A small network was shown many inputs. Here are its activations along a few directions, one row for each input.
In each table, some parts of the input vary, and every possible input appears once, in random order.
A made-up example of a description, with smaller parts first: one of 2 separate values, together with either a single point or one of 11 places around a ring or (one of 4 places along a line, together with one of 8 places around a ring).
Shared parts are said once, and a part with two or three values counts as separate values.
In the rows, 128 means zero.

A family of inputs:
r1: [196 110 160  27 105 117 159  71 123 140 154 151 151 143]
r2: [126  85 180  66 122 117  91 140  94 105 141 212 161 111]
r3: [130 126 120 127 105 143 153 103 194  84 187  47 106 141]
r4: [117 115 211 120 127  83  75 152  91 100 119 162  95 121]
r5: [ 78 209  69 169 170 177 142 115 155 115 183  94 104 139]
r6: [ 75 107 130 177  87 142  94 180 155  52 174 115 117 110]
r7: [ 92  46  95 152  95  68  47 189 105 134  70 171 137  82]
r8: [171  90 112 118 122 143 134 110 101 192  48 174 188 152]
r9: [ 88 123 176 164  97 108  85 187 133  80 140 120  80 105]
r10: [190 138 190  82 120  85 136  90 102 133 141  88 103 142]
r11: [130 188 121  84 165 144 159  65  84 158 145 193 157 130]
r12: [106 212 107 167 180 143 144 115 106 130 154  96  59 124]
r13: [181 119 146 168 135 110 110 132 105 202  40 124 128 125]
r14: [131  77  66 147 132 157 152 145 151 166  67 150 195 162]
r15: [146 130 111 188 123 132 115 160 150 159  37  78 100 111]
r16: [143 214 142 130 183 115 143  90  74 149 131 147  92 126]
r17: [153 137 156 122 110 106 145 112 147 105 158  39  78 134]
r18: [ 80  68 132 111 115 133 125 168 132  81 171 178 170 117]
r19: [ 86 182  77 110 172 162 178 104 132 147 177 152 175 132]
r20: [146  97 124  62 106 132 187  99 176 128 182 117 160 144]
r21: [125 117  64 197 118 170 115 163 178 128  67  77 132 137]
What do these inputs look like to the network?
Answer: either a single point or (one of 4 separate values, together with one of 5 places around a ring)
Change only the place on the ring of 5 in r1. List by row number the other rows that result.
Answer: r3, r10, r17, r20

A family of inputs:
r22: [172 209 153  67 173 170 229  43 128 149 201 117 140 171]
r23: [ 96  49  73 198  89 108  86 204 163 136  50  98 135 104]
r24: [174 230 196 100 164 133 170  73 114 130 168  81  70 146]
r25: [151  81 117  93 144 119 115 118  74 193  57 232 201 135]
r26: [ 91 223 118 171 168 136 134 115 119 101 180  81  59 120]
r27: [127 186 102 103 146 210 204  76 177 103 207 103 146 163]
r28: [ 91 185 112 187 144 193 161 135 197  82 183  41  82 146]
r29: [168 208 153  78 153  95 164  52 109 141 183  66  69 135]
r30: [195 108 199 136 116 105  83 149  89 171  27 158 120 125]
r31: [189  73 158  99 121 136 136 123 107 182  48 195 200 158]
r32: [131  70 118 188  90  77  65 179 117 138  42 107 105  95]
r33: [ 86 163  69 166 136 151 153 116 191  95 193  26  78 132]
r34: [107  67  64 133 125 150 109 158 123 159  69 204 208 128]
r35: [129 211 158 164 148 155 138 123 149  85 174  47  47 137]
r36: [ 86 197  64 106 171 189 191  71 148 115 213 139 154 140]
r37: [183  85 152 116 108  64  87 127  85 178  38 144 116 108]
r38: [139  39  65 117  92 124 120 146 149 160  67 155 199 125]
r39: [101 100 124 204 113 100  56 192  95 142  44 151 109  96]
r40: [ 70  34 210  61  79  76  56 183  94  37 188 226 150  86]
r41: [163 191 116  46 163 131 221  30 127 160 207  99 134 160]
r42: [138 241 158 100 184 115 158  67  85 141 183 122  79 125]
r43: [107  35 249  68  51  88  78 193 135  16 205 188 134 112]
r44: [123 193 117 149 141 112 136  99 145  99 185  28  48 124]
r45: [185  54 111  77 115  94 130 108 100 192  60 177 187 136]
r46: [115 168  63  86 136 165 200  58 173 118 213  82 144 150]
r47: [133 219 123  64 196 151 214  43 102 159 212 156 147 149]
r48: [107  64 115 220  97 150  84 221 168 125  46 115 150 125]
r49: [142  91 164 202  95 118  64 201 120 130  37 123 111 112]
r50: [ 53 194  64 187 169 177 150 128 161  91 190  84  92 131]
r51: [148  55 105 138 102 167 118 165 154 145  62 174 216 146]
r52: [103   6 206  45  42  45  68 172 127  40 205 168 131  86]
r53: [155 117 152 139 134  87  70 138  58 181  39 193 122 111]
r54: [ 66  79  75 213 120 132  74 218 141 133  49 146 144 107]
What do these inputs look like to the network?
Answer: one of 3 separate values, together with either a single point or (one of 2 separate values, together with one of 5 places around a ring)
Changing only the choice among 3 separate values turns r48 into r54. The same change can be made to r43. Which row results?
Answer: r40
Change only the choice among 3 separate values in r36. List by row number the other rows that result.
Answer: r27, r46
Change only the choice among 2 separate values in r48. List by row number the other rows that result.
Answer: r28
Which other rows agree with r45 in the choice among 3 separate values? List them by row number.
Answer: r23, r29, r32, r33, r37, r38, r41, r44, r46, r52

A family of inputs:
r55: [ 81 174  82  67 183 184 179  86 152  98 215 155 146 144]
r56: [167 130 217  95 128  57  79 110  52 118 143 154  59 123]
r57: [134  24 168 102  77  68 107 176 156 123  95 138 146 111]
r58: [193 109 120  45 116 103 173  49 113 153 145 133 179 157]
r59: [ 71  91  23 162 130 190 112 138 150 132 102 179 193 132]
r60: [111  73 177  74  94 127 133 123  99  61 219 202 162 108]
r61: [ 61 147  44 172 176 187 163 124 173 117 187 115 169 149]
r62: [180 165 154  82 158  84 121  60  44 190 121 163 107 152]
r63: [157 120 130 126 167  71 106 139  68 210  42 168 135 117]
r64: [136 236 126 112 179 110 158  57 100 166 148 112  61 115]
r65: [ 47  55  92 170  82 158  62 181 151  64 133 167 151 107]
r66: [123 149 156  77  92 106 137 112 169  71 212  60  92 105]
r67: [ 64  33 152 108  79 109 109 199 129  99 137 221 176 104]
r68: [118 131  60 169 142 158 188 108 178 150 146  36 120 153]
r69: [124 209 189 114 144  82  96 121  98  97 176  90  40  85]
r70: [144 164  62 200 139 107  82 134  94 184  39 126 111 105]
r71: [106 108 117 163  99 115 137 166 183  82 175  22  91 131]
r72: [105 166 154 209 150 101  87 162 108 110 140  59  29 102]
r73: [148  95  25 157  96 145 123 128 169 161  67  97 161 124]
r74: [180 112 138 111 159 147 139 142 115 206  35 166 195 147]
r75: [146 183  88  69 135 139 191  64 161 137 184  75 123 134]
r76: [191 129 230  88 114 118 122 115 107 103 136 165 121 163]
r77: [113  51 102 165  59 126  65 165 172  93  93  82 115 108]
r78: [164 226 126  95 175 184 194  70 139 156 142 118 115 148]
r79: [112 129 127 186 105  94  40 173  92 100  46 110  63  90]
r80: [143 112 135 195  91 159  71 187 148 104  53 127 113 126]
r81: [ 94  60  86  93 134 135 148 149 127 170 111 219 226 131]
r82: [202 163 160  68 148 160 157  59  91 176 106 159 171 179]
r83: [132 111 104  50 132 149 180  69  93 130 192 205 214 139]
r84: [154  80 206 133 111 113 100 189 126 141  65 172 143 128]
r85: [ 39 121 102 170 124 145 127 178 169  52 208 106 128 138]
r86: [118 163 162 211 128 162 142 171 154 102 138  67  85 140]
r87: [107 206  93 215 179 114 161 108 108 164 112  68  75 136]
r88: [134 204 197 108 124 142 148 122 143  87 172 101  88 131]
r89: [ 55 154 148  84 123 142 131 129 159  50 251 142 127 103]
r90: [138 187 100 199 176 195 188 119 146 162 108  74 133 155]
r91: [125  88 197 133 127  56  69 180  64 142  58 159  85  97]
r92: [179  66 192  71  84  85 121  93 125  88 175 124 124 124]
r93: [160 140  77 192 138 194 123 127 148 178  27 136 157 138]
r94: [161  58 100  82 123  98 151 138 145 192  65 144 190 140]
Changing only one part turns r63 into r91. The same change can be made to r62. Which row results?
Answer: r56
Changing only one part turns r76 into r82. The same change can be made to r92. Which row results?
Answer: r58
What do these inputs look like to the network?
Answer: one of 2 separate values, together with one of 4 places along a line, together with one of 5 places around a ring
Change only the choice among 2 separate values in r86. List by row number the other rows that result.
Answer: r90
Change only the place on the line of 4 in r65. List by row number the other rows that result.
Answer: r77, r79, r80
Change only the place on the ring of 5 in r55. List by row number the other rows that result.
Answer: r59, r61, r81, r83
